[182 162 132 162 115 146 118]  Keren
[202 162 133 163 115 146 162]  vip
[131 162 133 162 114  91 102]  tuke
start: [131 162 133] | tuke, 0
tail: [131 162] | [133 162 114  91 102]
tail: [162 132 162] | [115 146 118]
tail: [132 162 115] | [146 118]
common tuke Keren:  | [162]
where: [102] | tuke, 6
start: [202 162 133 163] | vip, 0

[141 133 204 166 112 127 102 172 127]  nam
[ 61  79 118 147 130 155 119 106 155]  Mol
[ 43  97 105  94 122 136 139  72 140]  sodep
[ 80 132 152 133 148 141 114  98 129]  nisab
[177 142 141 149 127  80 124 151 106]  robi
[152 146 129 145 165 120 118 130 118]  pem
[ 77 127 116 119 128  99 134  66 112]  Zagu
[117  78 107  97  95 178 142 157 178]  kofo
[142 127 117 119 161 117 127 123 104]  Sonaf
[204 132 153 153 140 129  96 192 132]  tav
where: [146] | pem, 1
which: [117  78 107  97  95 178 142 157 178] | kofo
tail: [127 116 119] | [128  99 134  66 112]
start: [112 127 102] | nam, 4
which: [ 61  79 118 147 130 155 119 106 155] | Mol
where: [192] | tav, 7
where: [151] | robi, 7

[128 127 127 128 128 132 144 187 206]  zefen
[129 149 192 210 207 209 210 209 209]  vore
[128 134 166 200 208 165 211 209 208]  surum
[135 161 198 207 210 200 209 210 208]  liv
[130 149 192 206 208 211 209 207 209]  boru
[130 209 192 166 127 211 209 207 209]  kime
[135 161 198 207 210 208 209 210 209]  balus
start: [128 128 132 144 187] | zefen, 3
common kime zefen:  | [127]
which: [129 149 192 210 207 209 210 209 209] | vore
tail: [130 209 192] | [166 127 211 209 207 209]
which: [128 134 166 200 208 165 211 209 208] | surum

[140 151 150  67  77 156 184 147 123 142 107 138 149 144] -> nit
[141 156 155  70  86 170 181 151 118 145 110 135 148 157] -> ker
[140 159 157  77  96 179 176 152 117 145 114 133 147 161] -> gogop
[140 151 150  67  77 156 184 147 123 118 121 130 143  77] -> Nopum
[111 152 128 160 162 163 118 133 147 136 145 116 136 109] -> kegev
[115 154 135 145 150 173 129 137 140 138 141 118 149 121] -> felir
[119 125 131  85  63 118 169 120 142 127 113 135 148  92] -> rimu
[139 159 156  78 160 180 175 152 141 146 115 132 146 161] -> goto
where: [96] | gogop, 4
tail: [157  77] | [ 96 179 176 152 117 145 114 133 147 161]
tail: [147 136] | [145 116 136 109]
where: [169] | rimu, 6
where: [129] | felir, 6

[148 118  63 165 148] = pepid
[120 171 211 153  45] = rus
[132 135 158 119 128] = Garov
[109 149 128 182  84] = Kag
[172 189 123 103 117] = Dul
[172 198 124 182  83] = dedi
[135 104  40 141 148] = mibu
[156 161 156 170  89] = Zave
[169 198 138 129  45] = duseb
[128 160 178 134 110] = meso
[138 110 178 134 160] = dol
[140 168 150 111  77] = Rema
start: [118  63 165] | pepid, 1
start: [160 178 134 110] | meso, 1
where: [83] | dedi, 4
common Garov Kag:  | [128]

[110 134  98  81] -> nune
[193  77  97 179] -> dorub
[193  94 154 179] -> mis
[ 98 113 180 137] -> fotel
[109 134 179  81] -> Surop
[178 132  98  76] -> Lak
common dorub Surop:  | [179]
common Lak nune:  | [98]
start: [154 179] | mis, 2
start: [113 180 137] | fotel, 1
common nune fotel:  | [98]

[182 123 107 142]  palud
[169 161 127 106]  Dal
[148 139 138 119]  Bagug
[133 159 109 146]  Pabaz
[ 70 143 158  75]  safa
[169 159 109 146]  kedup
[168 116 122 150]  Bavut
start: [143 158] | safa, 1
start: [133 159 109] | Pabaz, 0

[135 166 111 114  79 130]  dogob
[ 90 112 113  59 183  80]  tufub
[ 81 163 136  59 134 116]  Duz
[ 80  94 108 153 157  96]  bisif
[121 178 134 139 140 124]  Rumop
[163 195 136  58  59 193]  zik
[117 172 134 140  98 122]  kanim
[ 81 163 156 159  79 116]  Seb
[ 88 116 171 157 109 137]  Nog
tail: [114  79] | [130]
tail: [136  58] | [ 59 193]
common tufub bisif:  | [80]
common zik tufub:  | [59]
tail: [134 139] | [140 124]

